A small network was shown many inputs. Here are its activations along a few directions, one row for each input.
Each table varies a few parts of the input and shows all the possible inputs, shuffled.
Descriptions start from the smaller parts, as in this example, which fits no table here: one of 3 separate values, together with either a single point or one of 11 places around a ring or (one of 6 places along a line, together with one of 8 places around a ring).
Shared parts are said once, and a part with two or three values counts as separate values.
(in the rows, 128 means zero)

Other details of the inputs shift rows strongly along two fixed directions, in all tables alike. That doesn't count.

Rows:
row 1: [ 73 116 137 115 118 107 116 121 179  95 156]
row 2: [139 124 127 103  65 199 121 127 240 184 114]
row 3: [108 150 144 118 162  63 109 116  90 102 166]
row 4: [ 71 101 120 139 100 209 114 140 196  94  99]
row 5: [ 73 113 108 135  98 212 123 133 202  94 111]
row 6: [123 106 122 153 101 150  92 126 140 120 117]
row 7: [171 176 112 130 156 118 170 121  78 154 130]
row 8: [137 132 106 127 151 126 107 113 101  99 163]
row 9: [139 163 129 180  92 168  99 138 109 173  65]
row 10: [122 139 105 136  50 203 131 121 225 171 107]
row 11: [130 139 119 173  66 175  97 123 151 162  84]
row 12: [134 154 108 171  49 187 101 117 173 180  85]
row 13: [125 165  95 150 126 157 135 118 116 124 124]
row 14: [162  91 147  98 164 117 136 140 108 131 138]
row 15: [143 129  95 139 156 105 121 110  82  92 169]
row 16: [120  98 113  95 178 123 135 123 122  64 188]
row 17: [131  96 128 105 111 168 164 135 191 139 123]
row 18: [ 96  84 109 129 120 161 110 125 169  76 147]
row 19: [155 203 154 125 134  75 160 129  87 196  96]
row 20: [180 175 127 200  87 127  91 126  61 199  69]
row 21: [135 133 162  86 167  57 141 129 103 130 152]
row 22: [118  84 136  95 196 131 177 147 109  78 139]
row 23: [168 128 140 112  76 176 124 132 195 204 100]
row 24: [119 144 171 130 108  83  84 139 110 164  98]
row 25: [150 147 155 107 138  54 145 125 106 161 135]
row 26: [144  92 136 112 147 130 158 138 127 130 125]
row 27: [128 135  92 143 143 129 135 113 101  95 154]
row 28: [135 102 128 156 141 115  98 134  82 103 125]
row 29: [ 90 139 158 122 186  57 138 147  51  88 125]
row 30: [185 167 127 127 175 100 176 129  46 156 125]
row 31: [204 127 137 132 160  73 141 130  44 166 129]
row 32: [131 155 162 152  70  88  87 135 128 199  80]
row 33: [169 153 113 129 119 130 159 118 124 165 130]
row 34: [121 192 133 158  74 108 115 111 142 185 104]
row 35: [174 159 116 155 152  98  94 113  39 133 144]
row 36: [ 60  86 104  93 149 193 165 136 205  47 158]
row 37: [132  76 129  95 132 144 154 135 176 115 148]
row 38: [131 111 130 138 148 127  90 128  91  97 138]
row 39: [124 154 158 146 127  58 117 136  67 153 101]
row 40: [ 88  65 104  91 149 153 146 126 187  46 184]
row 41: [110 124 152  94 140  86 166 132 149 128 134]
row 42: [ 76  39 138 107 188 137 102 147 121  14 164]
row 43: [ 78 179 134 139  88 143 125 124 179 150 104]
row 44: [133  85 114  91 174 112 163 126 130  76 185]
Description of these inputs: one of 4 places along a line, together with either one of 3 separate values or one of 8 places along a line.
- Changing only the place on the line of 4 turns row 9 into row 28. The same change can be made to row 19. Which row results? => row 25
- Changing only the place on the line of 4 turns row 13 into row 15. The same change can be made to row 36. Which row results? => row 40
- Change only the choice among 3 separate values in row 1. List by row number the other rows that result. => row 25, row 32

Rows:
row 45: [116 125 138  91  97 157 157 127 222 160 125]
row 46: [116 109 116 142 106 151 113 124 154 113 133]
row 47: [145 133 117 136 150 142 121 127  91 117 130]
row 48: [101 122 115 128  54 208 108 124 244 152 109]
row 49: [ 69  99 155  84 115 152 153 143 231 115 121]
row 50: [103  64 111 115 207 102 146 129  80  14 188]
row 51: [125  88 140  79 213  95 163 142  86  65 173]
row 52: [ 73 112 130 128  93 176 107 136 201 109 112]
row 53: [ 89 130 112 131  49 200 127 126 246 152 102]
row 54: [104  92 114 123 130 159 116 126 163  84 153]
row 55: [174 183 125 190  62 139  93 119 101 219  68]
row 56: [107  64 106 111 215 113 159 132  78  13 184]
row 57: [ 82 132 125 126 124 142 126 131 154 103 124]
row 58: [102  80 142 101 133 145 156 147 176 109 123]
row 59: [127 131 124 156 133 108 110 124  84 114 129]
row 60: [122 142 122 148 135 106 123 124  91 114 129]
row 61: [105 102 119 141 117 168 126 136 150 108 110]
row 62: [146 144 123 148 108 156  97 124 128 152 110]
row 63: [144 143 137 108 141  90 170 123 122 148 140]
row 64: [ 88 110 123 113 136 155 118 131 163  83 146]
row 65: [127 121 128 142 182  92 117 129  45  78 145]
row 66: [200 187 148 148 141  73 134 132  29 205  96]
row 67: [178 173 115 171  45 178  91 115 157 225  78]
row 68: [159 140 109 148 102 170 119 121 133 159 109]
row 69: [127 143 147  95 128 124 152 129 164 153 128]
row 70: [ 95  89 123 113 176 129 116 129 117  48 170]
row 71: [196 180 149 155 125  42 113 120  31 204 107]
row 72: [ 93 124 110 115  93 180 132 123 212 121 132]
row 73: [147 149 126 158 133 133 113 132  77 140 102]
row 74: [114 155 119 125 123 141 124 123 140 128 131]
row 75: [122  85 132  85 141 153 159 139 178 111 144]
row 76: [142 104 139  99 155  89 133 127 116 116 159]
row 77: [128 151 132 161  95 141  89 126 121 155 100]
row 78: [124 126 113 136 147 110 134 122  99  93 153]
row 79: [148 127 149 108 149  86 118 129 102 138 141]
row 80: [119 131 146 105 159  81 170 130 115 119 140]
row 81: [163 133 132 125 104 136 150 132 144 183 107]
row 82: [193 168 140 146  95  80 116 118  89 214 108]
row 83: [118 145 116 137 178  74 146 121  50  85 154]
row 84: [191 185 155 149 131  47 104 125  33 201 106]
- What is each input in this table made of? => one of 5 places around a ring, together with either one of 3 separate values or one of 5 places along a line
- Changing only the place on the ring of 5 turns row 47 into row 61. The same change can be made to row 74. Which row results? => row 83
- Changing only the place on the ring of 5 turns row 49 into row 69. The same change can be made to row 52. Which row results? => row 64
- Start at row 56 and move only the place on the line of 5, one step at a time. The first step leads to row 50. Which rows follow, in order? => row 46, row 78, row 53
- Change only the choice among 3 separate values in row 80. List by row number the other rows that result. => row 58, row 71
